These are the activations of a small neural network, seen along a few directions. Each row is one input.
Each table varies a few parts of the input and shows all the possible inputs, shuffled.
A made-up example of a description, with smaller parts first: one of 3 separate values, together with either a single point or one of 11 places along a line or (one of 4 places along a line, together with one of 8 places around a ring).
Shared parts are said once, and a part with two or three values counts as separate values.
In the rows, 128 means zero.

Other details of the inputs vary at random and push rows far along two fixed directions, the same in every table; ignore that.

A family of inputs:
x1: [132 149 131 131 103 139 131 111 128 122 113 104 130 122 121 129]
x2: [195  82  93 140 169 118 149 154 110 158 199 212 137 167 142 134]
x3: [135 103 133 120 161  70 121 148 143 126 123 149 136  99 146 111]
x4: [137 146 130 133  99 135 129 107 128 123 112 102 129 119 126 129]
x5: [151 142 128 140  94 131 129 102 130 127 113 102 128 113 130 130]
x6: [109 149 137 126 107 151 130 104 131 119 122  98 135 130 115 142]
x7: [116 152 134 127 110 148 131 110 130 118 116 103 134 123 117 136]
x8: [138 148 132 135  99 135 131 106 130 125 113 103 131 118 124 130]
x9: [136 103 134 121 161  71 122 147 144 126 121 150 136  99 144 110]
x10: [123  96 137 122 138  97 112 159 131 130 112 134 101 123 140 104]
x11: [103 109 141 117 155 112 118 165 134 126 114 140 112 124 126 108]
x12: [113 105 141 120 147 103 116 163 133 130 113 138 107 125 130 105]
x13: [105 110 142 119 157 113 119 166 133 126 113 141 112 123 125 107]
x14: [188 140  88 152 118 208 165 109  97 147 190 167 141 180 112 162]
x15: [128 143 134 131  96 136 126 103 130 124 117  97 128 124 125 135]
x16: [ 92 130 121 112 180  85 118 152 132 122 128 156 145 113 147 119]
x17: [100 104 140 117 159 119 116 163 135 125 116 141 110 119 127 113]
x18: [ 91 102 142 114 154 119 114 162 133 125 121 136 108 130 127 116]
x19: [120 154 132 129 115 152 134 111 131 118 114 106 136 116 116 135]
x20: [105  93 144 118 139 101 109 155 134 132 122 130 103 134 133 112]
x21: [143 144 131 136  96 132 129 105 130 126 113 101 128 116 128 130]
x22: [149 107  85 133 191 130 146 159 101 156 207 220 148 183 141 143]
x23: [117 149 134 128 105 146 130 108 129 121 119 101 132 128 118 136]
x24: [143 137 128 135  92 131 125 100 130 127 117  98 124 118 133 133]
x25: [140 150 132 136 100 136 132 106 130 125 111 103 132 117 123 129]
x26: [126 148 133 130 102 140 130 108 129 123 116 102 130 125 121 133]
x27: [223 136  81 155 122 158 169  96 105 150 197 178 166 161 131 159]
x28: [110 147 133 126 111 157 129 105 132 117 120 101 133 120 118 144]
x29: [115 106 142 122 148 103 117 164 133 130 111 138 108 124 129 104]
x30: [ 93  99 146 115 148 110 112 159 133 128 122 133 108 137 126 114]
x31: [148 148 124 131 113 111 136  89 138 119 127 109 160  99 137 144]
x32: [120 152 130 128 114 153 133 111 129 117 115 106 134 119 117 135]
x33: [161 118  82 136 191 130 151 158 102 154 198 222 152 173 140 137]
x34: [ 99  97 145 117 143 105 111 158 133 131 122 131 105 137 129 113]
x35: [147 139 127 136  93 130 126 103 129 125 113  99 124 114 133 129]
x36: [106 148 136 126 109 156 130 103 132 118 123  98 135 128 115 144]
x37: [103 108 139 116 154 113 117 165 132 124 114 139 110 126 127 108]
x38: [147 147 125 132 111 114 136  85 138 120 132 107 162 104 135 148]
x39: [ 94 100 140 114 156 121 114 161 134 124 119 139 108 124 129 116]
x40: [133 139 132 132  93 133 125 102 130 125 117  96 125 123 129 135]
x41: [114 180 116 127 140 117 136 100 133 115 122 124 173 102 134 139]
x42: [ 96 131 120 112 181  84 119 154 132 121 125 157 146 111 146 116]
x43: [107 108 141 119 151 109 117 164 133 128 113 139 110 125 127 106]
x44: [ 94 103 143 114 152 114 114 162 133 126 120 136 109 132 126 113]
x45: [115 150 132 127 112 154 131 109 130 118 118 104 134 122 117 138]
x46: [105 175 115 123 136 119 132  98 131 115 127 118 170 107 137 146]
x47: [137 140 131 133  94 133 126 103 129 125 116  99 126 121 129 133]
x48: [174 132  94 149 116 209 161 104  99 150 199 163 140 190 110 170]
x49: [146 146 131 138  96 133 131 105 130 125 111 102 129 115 127 129]
x50: [126 152 131 129 108 145 132 112 128 120 113 105 133 122 119 131]
x51: [138 135 130 134  90 131 123  99 131 127 118  95 124 120 132 135]
x52: [166  81 105 138 155 147 141 170 102 161 190 199 107 195 126 128]
x53: [122 153 131 131 116 157 134 108 132 118 114 107 137 112 116 138]
x54: [115  85 141 121 134  95 106 151 135 134 122 128  99 129 141 112]
x55: [187 137  93 151 113 194 162 112  97 152 189 166 139 188 113 156]
x56: [113  97 140 120 140 100 111 158 132 131 116 134 103 127 135 107]
x57: [148 141 128 138  94 129 127 102 131 127 113 100 126 113 131 130]
x58: [129 156 133 133 109 146 135 111 129 121 112 106 136 119 116 131]
x59: [102 108 141 118 159 117 118 166 134 125 113 141 111 120 125 109]
x60: [110  89 143 120 136  98 108 154 134 133 122 128 101 133 137 112]
Description of these inputs: one of 6 places along a line, together with either one of 2 separate values or one of 8 places along a line.
Q: The inputs of x20 and x56 match in every part but the place on the line of 6. If x34 is changed in the same way as x20 into x56, which row does it become?
A: x26
Q: The inputs of x52 and x12 match in every part but the place on the line of 6. If x46 is changed in the same way as x52 into x12, which row does it become?
A: x33
Q: Which other rows agree with x9 in the place on the line of 6? List them by row number.
A: x5, x13, x25, x29, x41, x49, x53, x58, x59
Q: Start at x17 and move only the place on the line of 8, one step at a time. The first step leads to x19. Which rows follow, in order?
A: x11, x43, x12, x8, x21, x57
Q: Change only the choice among 2 separate values in x46. List by row number the other rows that result.
A: x31
Q: Which other rows agree with x14 in the place on the line of 6? List them by row number.
A: x1, x4, x10, x27, x32, x35, x37, x42, x50

A family of inputs:
x61: [ 85 199 134 119 113 121 124  84 143  97  83  73 165  76 128 136]
x62: [193 129  69 152 149 199 170 125  86 161 227 211 150 205 123 168]
x63: [ 76  70 175 107 136  65  83 179 152 121  72  99  70 101 139  83]
x64: [149  27 131 125 182  95 113 227 116 161 153 207  64 170 138  84]
x65: [111 176 137 125  84 111 120  67 147 102  88  59 156  72 138 144]
x66: [129  14 134 119 162 101 103 211 115 164 170 191  56 195 140  99]
x67: [ 57  94 173 102 159  89  92 191 150 113  65 111  80  96 125  82]
x68: [117 190 137 127  97  94 126  66 151 102  86  69 174  66 138 139]
x69: [ 72 162 162 121  64 161 111  82 140 105  82  36 117 116 108 142]
x70: [159 188 101 146  94 197 163  55 116 125 164 113 180 142 112 182]
x71: [ 72 102 169 105 162  91  98 192 151 108  56 116  87  83 123  75]
x72: [ 76 108 151 103 166  35  92 163 152 111  77 120 120  74 158  88]
x73: [166 215  93 149  97 185 170  52 114 124 159 120 196 134 115 175]
x74: [113  63 118 110 225  86 123 217 119 146 170 225 117 162 140 104]
x75: [115 176 142 122  98  94 125  73 152 101  88  66 167  70 136 138]
x76: [217 182 105 165  53 202 168  62 112 133 137 101 148 135 106 154]
x77: [187 108  93 154 125 213 160 142  88 166 206 187 110 219 106 151]
x78: [212 104  80 154 138 164 162 116  99 164 221 199 147 189 132 163]
Q: What is each input in this table made of?
A: one of 2 separate values, together with either one of 4 places along a line or one of 5 places around a ring
Q: The inputs of x63 and x77 match in every part but the choice among 2 separate values. If x72 is changed in the same way as x63 into x77, which row does it become?
A: x61
